Each row below is a small network's average activation on inputs in which a field has the value named, seen along a few directions.
Values that are neighbours, or in one group, have similar rows; names and order tell nothing.
(in the rows, 500 means zero)
Strong random noise was added to every row along 2 fixed directions; ignore it. To show where, here is one row again and again, with new noise each time:
[510 531 528 570 532 418 429 459 512 426 446 544 522 473 478 554 475 380]
[621 756 670 489 381 424 345 553 457 311 698 583 384 654 621 697 481 209]
[302 366 548 581 646 323 466 587 475 378 290 391 612 489 652 306 559 615]
[486 450 461 605 586 427 462 400 543 485 351 546 574 389 391 522 461 427]


D, 9 values:
d3: [633 946 548 403 101 654 461 719 477 418 766 463 387 853 677 567 348 120]
d1: [886 633 436 689 302 560 405 164 395 676 496 827 445 368 104 824 394 156]
d6: [712 562 386 308 511 554 615 397 617 549 751 450 276 659 574 774 597 388]
d5: [570 426 437 578 618 365 406 378 511 515 380 611 590 339 360 586 381 410]
d4: [340 461 532 533 543 611 516 551 420 459 569 580 504 356 362 383 542 785]
d2: [455 610 564 488 579 626 546 345 616 646 532 496 391 403 305 511 528 602]
d8: [472 656 493 383 301 670 497 802 381 401 801 521 612 689 629 405 392 347]
d9: [330 475 721 384 508 483 548 539 616 535 378 288 394 576 740 405 703 766]
d7: [799 468 509 263 323 552 528 645 396 483 940 542 310 693 697 729 523 482]
The values of D form 4 separate groups.
Question: Which other values are in the same group as d6? Give them in the order they are listed.
Answer: d7
Question: Which other values are in the same group as d4? Give them in the order they are listed.
Answer: d2, d9
Question: Which other values are in the same group as d3? Give them in the order they are listed.
Answer: d8

P, 12 values:
p1: [336 478 481 531 553 532 526 353 605 635 219 441 511 385 377 445 538 618]
p5: [452 397 482 351 592 623 723 552 564 566 634 329 417 556 561 418 666 800]
p9: [498 376 588 536 538 231 357 646 318 309 480 505 520 562 770 457 552 546]
p2: [552 753 550 491 272 700 463 651 463 428 775 602 478 635 434 523 292 254]
p10: [554 560 393 675 554 427 408 355 452 494 373 704 682 281 194 572 335 284]
p11: [289 677 735 409 453 581 503 696 510 367 644 370 393 658 717 357 631 657]
p3: [589 382 427 408 400 402 559 777 370 393 568 338 571 774 868 400 519 463]
p7: [413 229 252 515 534 654 659 492 522 646 365 467 645 400 368 340 468 672]
p12: [628 322 413 544 676 447 506 203 675 571 363 601 438 273 251 753 491 520]
p8: [437 145 239 471 757 503 693 235 696 795 242 392 510 302 357 458 574 741]
p6: [330 613 637 593 390 432 422 791 342 332 463 385 598 686 773 183 492 491]
p4: [570 515 532 644 654 393 372 141 571 663 269 691 572 137 156 651 481 445]
A value of P combines one of 4 hidden first parts with one of 3 second parts; all combinations occur once.
Question: Changing only the second part turns p9 into p3. p10 has the same second part as p9; what does that change turn p10 into?
Answer: p6
Question: Changing only the second part turns p1 into p11. p8 has the same second part as p1; what does that change turn p8 into?
Answer: p5
